A small network was shown many inputs. Here are its activations along a few directions, one row for each input.
Each table varies a few parts of the input and shows all the possible inputs, shuffled.
A made-up example of a description, with smaller parts first: one of 8 places around a ring, together with either a single point or one of 11 places around a ring or (one of 3 separate values, together with one of 6 places along a line).
Shared parts are said once, and a part with two or three values counts as separate values.
In the rows, zero is written as 128.

A family of inputs:
r1: [150 120 135 121 118 116  85 122 149  93 109 122 113]
r2: [116 101  59  66 185  94 204 103 105 162 110 160 131]
r3: [136 140 145 160 111 114 135 147 123 120 150 143 196]
r4: [117 139 176 179 126 124 131 161 154 138 151 131 114]
r5: [140 129 163 164 100 130 132 142 167 150 136 140 134]
r6: [127 153 143 181 153  71  86 142 142  89 152 132 132]
r7: [154 155 105  52 129  92 113  72 109 149 102 143  33]
r8: [117 153 160 177 136  89 114 159 152 112 159 136 130]
r9: [109 135 178 158 117 156 147 157 152 147 129 106  85]
r10: [131 130 148 141 151 116  85 132 136  82 125 113  91]
r11: [114  99 103 123 140 163 103 106 112 111 147 118 165]
r12: [104 100  99 121 118 200 125 120 107 136 131 117 136]
r13: [132 116 165 145  88 156 146 146 161 161 113 120 106]
r14: [152 119  87  67 163  59 187 110 140 146  74 170  83]
r15: [ 99 110 103 125 113 195 142 138 116 170 135 115 151]
r16: [ 95 120 114 154 125 131 127 139 131 137 176 142 205]
r17: [132 142 125 164 118  99 114 133 112  93 143 136 194]
r18: [145 131 132 121 108 184 154 146 114 153 118 104 139]
r19: [133 133 160 155 108 157 152 145 133 143 144 133 179]
r20: [138 124 129 109 109 181 134 134 109 115 108 107 129]
r21: [137 136 100  81 202  64 189 115 134 138  89 157  65]
r22: [ 98 115 100 161 133 113 105 123 119 115 170 137 205]
r23: [149 118 133 110  99 157 119 134 142 119 106 111  83]
r24: [111 141  76  49 151 121 122  67  78 163 134 137  88]
r25: [132 131 148 159 150  91  81 134 138  76 136 114 115]
r26: [139 122 133 117 121 143 110 122 111  87 114 114 157]
r27: [125 142 150 139 130 154 130 164 142 146 123  99  72]
r28: [122 134 143 127 128 154 115 145 134 106 117 102  62]
r29: [ 99 100 105 130 127 126 100 118 116  95 157 118 194]
r30: [ 90 114 129 150 115 168 143 138 135 157 167 138 192]
r31: [152 122  86  61 174  84 211 115 104 145  87 158 128]
r32: [ 97 104 130 145 115 197 151 129 128 177 143 124 163]
r33: [143 126 134 125  98 155 132 152 148 154 106 111  90]
r34: [141 122 133 141 121 113 102 126 108  78 120 119 182]
r35: [125 170 120  64 158  87 113  87 102 138 113 137  17]
r36: [143 140 128 167 118  72  89 127 153 100 135 143 150]
r37: [151 116 134 147 112  89  84 120 144  87 116 127 134]
r38: [144 159 100  55 134 118 132  73  69 143 110 133  78]
r39: [136 121 161 143 100 189 167 138 125 158 123 110 149]
r40: [147 139 148 166 116  94 109 139 166 128 144 145 151]
Question: Changing only one part turns r24 into r35. The same change can be made to r11. Which row results?
Answer: r10
Question: Changing only one part turns r27 into r18. The same change can be made to r25. Which row results?
Answer: r34
Question: What is each input in this table made of?
Answer: one of 4 places along a line, together with either one of 2 separate values or one of 8 places around a ring
Question: Which other rows does r37 become when the place on the ring of 8 takes its other values? List them by row number.
Answer: r1, r5, r13, r23, r33, r36, r40

A family of inputs:
r41: [ 99 134 137 182 109 139  92 131 115 134 177 118 175]
r42: [134 101 114  97 111 172 140 125 117 125  73  99  93]
r43: [117 137 147 118 154 101  92 129 140 122 132 125   9]
r44: [113 133 123 102 143 133 182 103 115 193 141 151 144]
r45: [121 135 105 102 145 155  88 110  94  96 141 106 122]
r46: [117 119 155 144 108 185 146 167 145 150 142 125 147]
r47: [120 110  93 125 162 104 150 118 114  88 113 144 166]
r48: [110 162 107 122 127 149  82  87  73 127 150 111 118]
r49: [173 145 163 164  89 131 137 168 163 134 119 134 130]
r50: [112 108 134 164 124 144  98 150 132 105 170 112 179]
r51: [175 136 128 102  86 119 126 127 124 130  88 115  77]
r52: [110 148 128 134 186  60 144 131 170 138 143 155  58]
r53: [109 146  98 121 169 108 131  96  96 142 171 162 172]
r54: [124 105 109  92 149 134 182 132 128 170 127 140 145]
r55: [110 120  89 108 166 107 138 123 107 114 154 147 174]
r56: [124 115 119  81 109 176 134 124 116 144 112 107  95]
r57: [122 140 182 178 159 107 105 162 183 133 161 124  67]
r58: [136  99 105 110 151 133 190 132 133 142  91 136 138]
r59: [115 144 129  93  96 179 138  92 102 165 133 118  88]
r60: [121  89 135 173 117 136 105 142 148  83 132 112 177]
r61: [114 131 158 154  92 180 140 136 144 179 164 143 143]
r62: [155 141 173 173  95  87  95 137 151  84 131 127 162]
r63: [160 149 131 109 103  80  68 103 120  93  93 118 116]
r64: [133  92 141 156 107 172 141 166 161 139 107 120 148]
r65: [124 111 102 113 130 143  95 107 109  78  94  99 121]
r66: [148 164 132 123 147  48 137 117 119  94 109 161 159]
r67: [159 142 120 115 121  74 181 140 138 151  89 147 131]
Question: What is each input in this table made of?
Answer: one of 3 separate values, together with either a single point or (one of 2 separate values, together with one of 4 places along a line)
Question: Changing only the choice among 3 separate values turns r45 into r50. The same change can be made to r43. Which row results?
Answer: r57
Question: List by row number the other rows that have the choice among 3 separate values in common with r47.
Answer: r44, r52, r53, r54, r55, r58, r66, r67
Question: Which other rows does r61 become when the choice among 2 separate values takes its other values? List them by row number.
Answer: r41

A family of inputs:
r68: [120 151 114  83 160 103  87  90 111 123 123 121  18]
r69: [127 111 130 121 110 185 162 122 109 144 103 112 130]
r70: [117 137  88  72 180  85 199 111 123 187 116 166  87]
r71: [125 115 147 144 105 181 144 157 139 147 121 106 122]
r72: [111 133 131 153 140  98 106 136 114  89 151 128 190]
r73: [131 113 152 180 136 109 110 149 164  90 147 133 165]
r74: [115 107 109  94 117 161 130 104 112 144 131 124 164]
r75: [185 138 109  77 131  69 135 114 132  94  55 143  70]
r76: [122 139 171 196  99 117 101 142 156 129 161 132 161]
r77: [126 138 167 164 101 162 120 173 146 139 155 113 135]
r78: [129 125  89 122 129 139 114 109 101 121 145 131 166]
Question: What is each input in this table made of?
Answer: either one of 3 separate values or one of 8 places around a ring
Question: A walk changes only the place on the ring of 8. It starts at r77 and steps to r71. List the rest of the walk in order.
Answer: r69, r74, r78, r72, r73, r76

A family of inputs:
r79: [109 124 112 154 142 101  75 122 124  88 148 119 155]
r80: [102 101 118 124 126 176 189 144 133 169 117 131 141]
r81: [153 131 102  70 144  95 158 106 104 118  80 139 115]
r82: [142 153 171 146 145  60  92 129 165 106 131 136  63]
r83: [137 159 111  86 161  86 145 115 121 154 110 142  35]
r84: [129 118 125  89  93 208 144 128 120 176 111 104  87]
r85: [120 113 160 187 122 157 138 179 154 123 148 112 171]
r86: [120 137 140 170 106 118 105 144 134 120 175 141 208]
r87: [128 131 175 169  82 188 101 146 129 117 133  95 117]
r88: [109 114  80  78 167 132 133  93  95 119 132 134 128]
r89: [115 124 107 116 125 141 156 102 108 169 148 145 180]
r90: [169 130 133 146 124  75 102 128 149  78 106 138 136]
Question: Changing only one part turns r87 into r84. The same change can be made to r85. Which row results?
Answer: r80
Question: What is each input in this table made of?
Answer: one of 2 separate values, together with one of 6 places along a line

A family of inputs:
r91: [130 138 117 111 152  96 106 110 113 103 129 126 110]
r92: [130 134 140 139 135 102  95 128 145 111 124 125  90]
r93: [129 125  87  87 135 120 146 102 107 146 117 143 151]
r94: [142 136 150 138 121 118 102 139 142 105 105 116  86]
r95: [117 115 159 183  76 196  93 153 133 107 152  94 182]
r96: [128 132 117  97 132 133 111 100 114 128 125 128  90]
r97: [136 142 153 149 124 110 113 147 155 130 140 130 103]
r98: [124 138 108  97 144 113 120  97 103 121 129 135 114]
r99: [139 133 162 153 109 142 147 150 150 142 117 123 109]
r100: [120 127 107  96 122 153 135 110 113 161 127 126 108]
r101: [115 120 138 124 123 153 160 140 140 164 131 129 121]
r102: [135 134 126 110 141 117  98 113 125 112 125 119  88]
r103: [141 133 127  98 118 147 119 109 108 123 107 119  86]
r104: [105 117 141 185 107 159  91 145 122 104 173 116 214]
r105: [134 126 117  98 107 165 142 117 107 154 109 116 102]
r106: [107 114 149 184  92 181  84 145 136 112 170 103 188]
r107: [147 135 136 111 127 132 105 122 121 108 106 110  83]
r108: [147 144 162 148 110 127 122 157 152 125 120 122  99]
r109: [140 129 136 149 137  94 153 135 147 133 129 151 158]
r110: [113 113 109 109 135 164 149 126 123 153 126 122 111]
r111: [125 138 130 140 147  82 105 125 132 102 128 132 113]
r112: [128 132 154 154 124 126 139 142 154 148 136 132 114]
r113: [148 137 134 146 136  76 128 140 147 112 133 149 146]
r114: [136 130  98  90 142  99 126  93 110 113 117 143 132]
r115: [117 106 132 179 106 146  99 140 127  99 163 124 233]
r116: [127 119 150 126 109 166 169 150 136 158 113 120 116]
r117: [133 146 143 152 138  88 122 145 141 121 145 139 128]
r118: [139 128 119 134 144  68 112 121 139  93 118 140 131]
r119: [126 137 144 156 138 106 147 140 141 140 140 141 140]
r120: [116 133  97  95 136 133 142 107 101 153 129 133 132]
r121: [111 125 129 124 137 134 167 139 127 156 133 138 145]
r122: [126 113 121 111 120 177 158 135 118 147 109 113 106]
r123: [122 111  90 102 149 135 162 121 116 137 116 139 152]
r124: [109 119  99 109 149 145 157 124 110 144 129 131 134]
r125: [142 129 106 105 150  82 113 105 119  94 117 133 128]
r126: [125 117 121 118 137 124 173 135 134 149 122 148 164]
Question: Changing only one part turns r100 into r120. The same change can be made to r106. Which row results?
Answer: r104
Question: What is each input in this table made of?
Answer: one of 4 places along a line, together with either a single point or one of 8 places around a ring
Question: A walk changes only the place on the ring of 8. It starts at r123 and steps to r93. List the rest of the walk in order.
Answer: r114, r125, r118, r113, r109, r126
